A small network was shown many inputs. Here are its activations along a few directions, one row for each input.
In each table, some parts of the input vary, and every possible input appears once, in random order.
A made-up example of a description, with smaller parts first: one of 5 places around a ring, together with either a single point or one of 11 places along a line or (one of 3 separate values, together with one of 4 places along a line).
Shared parts are said once, and a part with two or three values counts as separate values.
In the rows, 128 means zero.

Other details of the inputs shift rows strongly along three fixed directions, in all tables alike. That doesn't count.

Rows:
R1: [171  49  86 195  72 159  78 131 153 110 123 158]
R2: [125  56 147 101 154 162  67 181 129  92 140  48]
R3: [ 79 190 164 118 152 102 187 130 129 163 174 144]
R4: [ 87 129 190  76 151  65 135 114 138 127 169 116]
R5: [ 78 182 162 122 156 106 137 112 117 124 116 133]
R6: [105  84 158  90 167 117  63 114 162  82 156  68]
R7: [126 171 168  62 161  97 132 146 173 105 148  95]
R8: [126  99  60 137  39 130 104 133 138 100 153 139]
R9: [ 82 150 164 143 112 105 150 131 146 120  95 147]
R10: [136  88 118 121  98 124 110 126 192  78 136 110]
R11: [151  37  50 159  70 138  37 135 131 119  97 129]
R12: [176 176 116 186 120 179 162 151  58 201 102 122]
R13: [141 144 145  72 111 184 107 140 133 156 102 165]
R14: [ 79 193 156  99 189  91 164 127 170 165 149 117]
R15: [156  37 126  89 158 151 125 138 111  97 193  27]
R16: [152  19  88 154 199 200 117 165  87 129 147  56]
R17: [102 196 158  90 184 115 172 101 127 118 147  79]
R18: [ 74 189 219  53 184  62 128 152 177 104 131 140]
R19: [128 167  97 171  86 145 101 170 144 137 115 190]
R20: [ 91 139 153 110 188 137 110 123 167 114 179  83]
R21: [ 81 164 155 111  97  66 141 115 135 132 135 184]
R22: [178 104 114 144 132 155 203 121  27 145 137 104]
R23: [111 200 153 111 175  83 167 112 158 188 132 134]
R24: [122  84 121 106 188 164 122 133 120  62 161  59]
R25: [150 132 122  96 147 185 168 101  74 212  82 140]
R26: [103 113 131 104 187 104 122 140 176 120 153 137]
R27: [156 188 173 125 168 134 163 142 112 186 129 105]
R28: [115 155 120 146  94 104 146 121 133 149 156 195]
R29: [144  98 135 134 175 159  98 114 136 125 165  73]
R30: [189 156  85 155 128 140 193 105  47 192  81 110]
R31: [174 158 123 167  79 126 112 134  69 164  66 172]
R32: [168  65  50 159  91 166  72 120 116  60 123 143]
R33: [186 163 139 181 176 166 178  89  32 195 117 113]
R34: [105  88  69 148  77 121  65 140 144 121  99 139]
R35: [132 159 158 133 110 103 170 103  65 191 123 112]
R36: [161 135 100 163  59 114 135 107 145 107  97 181]
R37: [107 111 204 115 189 136 181 130 105 139 120  38]
R38: [ 77 156 154 131  79  67 116 118 198  95  97 206]
R39: [126  83 105  89 109 196  55 103 155 111 125 148]
R40: [143  62  74 159  62 127  59 131 159 111 171 175]
R41: [ 94 101 137  50  94 149 102 114 169 134 164 161]
R42: [152  15 115 114 176 190 159 156  55  96 183  19]
R43: [166 143 124 153  82 135 101 141  90 159  81 132]
R44: [ 90 168 122 123 114  65 123 120 147 136  88 195]
R45: [154  95 152 138 172 145 116 103  64 128 120  81]
R46: [102 175 179 148 170 130 199 129 137 154 129 128]
R47: [111 179 115 143  62  87 120 109 169 164 156 189]
R48: [124 115 179 110 205 152 212 137 108 103 135  50]
R49: [125  70 184 117 163 119 122 124 139 103 128  86]
R50: [153  45  92 166 120 190 116 146  83 146 175  74]
R51: [171 123  88 210  47 153 120 116 137 162  97 172]
R52: [117 101  61 116 102 121  96 140 167  94 129 124]
R53: [181 165 116 200 155 178 181 100  26 188 101 142]
R54: [132  77 108 151 117 143  70 119 110  87 113 134]
R55: [138 145 153  85 174 142 148 160 122 112 143  63]
R56: [129 113  93 114 105 138  86 175 161  64 133 138]
R57: [ 75 176 133 127  62  77 128 118 137 150 130 162]
R58: [ 83  89 163  62 185  69  82 132 189  92 149 107]
R59: [192 152 101 187 150 146 183 108  38 220  90 146]
R60: [121  65  99 141  88 153  43 185 139  79 112 135]
R61: [192  89  78 139  84 149  79 154 120  91 118 143]
R62: [114 165  91 126 132 106 164 132 123 131 106 147]
R63: [158 151  90 185  58 151 175 115 102 140  81 139]
R64: [ 75 131 135 123  93  96 127 136 125 124 142 148]
R65: [112 198 137 161 163 142 167 111  96 163 131 142]
R66: [151 179 104 129  88 111 129 148 135 103 101 192]
R67: [125 118 134  84 163 122  99 108 167  73 164  77]
R68: [126 134 139 114 146 124  96 167 174 105 145 161]
R69: [132 110 126 114  68 182 119 110 158 147  87 182]
R70: [164  85 105 117 185 146 165 134  81 116 122  87]
R71: [ 78 168 113 136 111  82 127 132 136 144  88 173]
R72: [ 96 108 138  99 117  91 117 132 223  40 143 155]
R73: [ 66 163 175  91 168  99 116 113 152 112 141  91]
R74: [132 159 122 111  93  85 157 107 123 126 154 162]
R75: [160 110 117 195 103 156 153 125 117 142 106 167]
R76: [ 94 186 138 158  86 108 145 122 195 144 123 172]
R77: [151 109 167 102 188 136 103 160 151 121 163 102]
R78: [131 159 175 148 116 108 168 104 115 166  86 117]
R79: [112 191 109 111  91  71  93  88 189  81 133 196]
R80: [165 149 119 116 168 111 182 109  84 154 111 116]
Each input here is: one of 5 separate values, together with either a single point or (one of 3 separate values, together with one of 5 places around a ring).
The inputs of R40 and R77 match in every part but the choice among 5 separate values. If R28 is changed in the same way as R40 into R77, which row does it become?
Answer: R68
The inputs of R10 and R67 match in every part but the choice among 5 separate values. If R37 is changed in the same way as R10 into R67, which row does it become?
Answer: R73
The inputs of R38 and R18 match in every part but the choice among 5 separate values. If R49 is changed in the same way as R38 into R18, which row does it become?
Answer: R31
Which other rows does R64 become when the choice among 5 separate values takes its other values? List them by row number.
Answer: R5, R9, R60, R71
Which other rows does R7 become when the place on the ring of 5 takes its other values? List them by row number.
Answer: R55, R56, R61, R66
Which other rows does R21 become when the place on the ring of 5 takes its other values? List them by row number.
Answer: R4, R35, R57, R64

Rows:
R81: [172  83 122 163 147 170 156 133  70 126 107  83]
R82: [111 158 176  88 158 104 169 105 114 152 142 106]
R83: [139  92 162  89 196 151 162 144 104 104 143  50]
R84: [152 191 113 181 106 132 191 108  91 179 106 166]
R85: [124 210 131 134 143  98 183 104 104 172 123 154]
R86: [ 89 145 154  79 133 113  58 147 218  91 120 161]
R87: [ 73 195 143  88 123  49 114 118 200  95 126 175]
R88: [152  50  36 183  58 153  43 150 156  86 146 149]
R89: [149  44  72 166  52 187  20 151 141 124  99 165]
R90: [195 126  99 183 122 209 130 135  51 198  88 142]
R91: [ 90 179 192 111 173  86 183 116 116 158 142 103]
R92: [115 184 112 175  45  96 147 103 134 159  93 209]
R93: [156  67 116 147 146 159 137 124  57 143 126  80]
R94: [145 184 147 123 133 113 175 109  88 151  97 131]
R95: [157  60 138  98 199 171 137 134 102 117 176  39]
R96: [ 71  73 174  49 169 105 103 146 200  69 188  82]
R97: [108  93 129 115 140 108  84 150 173  66 146 105]
R98: [107 171  87 131  62 102 111 127 184 115 137 202]
The inputs of R81 and R92 match in every part but one. If R87 is changed in the same way as R81 into R92, which row does it become?
Answer: R93
What is each input in this table made of?
Answer: one of 3 separate values, together with either a single point or one of 5 places around a ring

Rows:
R99: [125 184 156 131  97 126 158 103 111 171  63 188]
R100: [138 162 104 145 133 146 115 141 125 159 101 155]
R101: [107 157 158  31 172  79 135 127 171  56 156  90]
R102: [128  93 100 158  70 115 111 129 127 124 148 144]
R103: [ 66 118 161  75 143 104  74 140 183 106 124 127]
R104: [142 124 107 170 146 159 172 120  64 162 148  88]
R105: [173 134 137 147 169 154 121 123  64 155  86  99]
R106: [140  72 120 140 100 161  80 150 100 126  98 134]
R107: [ 96 155 177 109 147  90 190 101 134 124 120 128]
R108: [135  75  97 150 108 114 101 110 115 129 153 114]
R109: [127 131 125 134  64 137 106 134 150 157 109 169]
R110: [169 152 122  93 167 161 205 106  44 156 155  81]
R111: [134 181 132 130 134 127 124 147 142 152 113 174]
R112: [125 110 162 100 159 134  81 159 160  89 130 103]
R113: [123 213 144 133 104  94 141  92 110 211  97 187]
R114: [142 166 172 123 151 143 156 142 113 142  90 110]
R115: [130 152 135 124 120 161 131 116 152 151 131 163]
R116: [176 103  41 118  89 147 106 135 122  87 132 144]
R117: [155  87  86 151 123 176  64 128 117 144 139 137]
R118: [109 159 136 153  88  88 158 121  99 137 104 162]
R119: [164  53  97 160 152 171 144 161 108  99 147  73]
R120: [135 212 141 159 104  93 191  96 117 137  86 166]
R121: [152  98 159 157 159 156 218 128  25 158 105  60]
R122: [126 102 160  88 194 156 120 167 169 109 148  89]
R123: [104 122 140  99 168 104 143 133 200  75 164 123]
R124: [126  77  92 135  78 151  52 138 150 139 125 142]
R125: [ 70 186 198  77 132  86 142 133 175 136 106 157]
R126: [162 109 162 136 192 165 156 114  17 191  85  79]
R127: [107 120 104 160  88 107 130 119 103 127 103 139]
R128: [120 122 147  85 209 125  92 142 167 118 153 107]
R129: [114  98  81 160  62 111  97 120 139 127 139 142]
R130: [107 180 146  45 125  75 165  98 142 130 159 130]
R131: [110 160 114 158  47  91 151 114 147 146 125 179]
R132: [136 121 142 125 109 143 109 136 121 163 126 141]
R133: [110 183 166 118 180  67 157 107 127 115 132 107]
R134: [150 103 183  99 176 170 164 117 102 172 129  83]
R135: [115 156  98 169  72  78 127  96 101 140  93 183]
R136: [145  71  66 101  66 133  92 123 102  79 112 135]
R137: [138  79  62 171  93 135  79 118 131 108 164 141]
R138: [137 101 114 136 109 178  99 148 144 134 139 137]
R139: [140 114  63 168 109 108  91 127 143 104 135 158]
R140: [113 103 135 105 139 154  75 153 171 115 171 133]
R141: [159  55 106 167 138 188 152 142  85 123 162  69]
R142: [161 120 120 173 155 147 167 127  49 137 104  64]
R143: [125 112 141  90 164 147 100 144 200  96 137 138]
R144: [ 97 130 157 109 139  90 130 145 188  64 145 104]
R145: [126 133  96 154 110 106 120 147 156 100 146 156]
R146: [124 127 106 152  58 108 137 100 154 131 128 177]
R147: [116 187 197  88 173 115 153 119 163 125 102 129]
R148: [133 121  64 172 104 124 115 139 134 115 128 145]
R149: [114  75 137 107 161 143 134 126 170  86 191  91]
R150: [120 219 135 142 106 108 123 122 129 157  69 172]
R151: [ 94 122 146  89 172 147  89 141 171 130 167 107]
R152: [111  87 136 121 157 133 124 144 145  96 196  90]
R153: [138 154 157 145 157 110 172 132  92 120 123  96]
The inputs of R99 and R134 match in every part but one. If R135 is changed in the same way as R99 into R134, which row does it become?
Answer: R108
The inputs of R152 and R153 match in every part but one. If R138 is changed in the same way as R152 into R153, which row does it become?
Answer: R114
What is each input in this table made of?
Answer: one of 5 places around a ring, together with either a single point or (one of 2 separate values, together with one of 5 places along a line)
Which other rows does R104 become when the place on the line of 5 takes its other values? List them by row number.
Answer: R137, R141, R149, R152
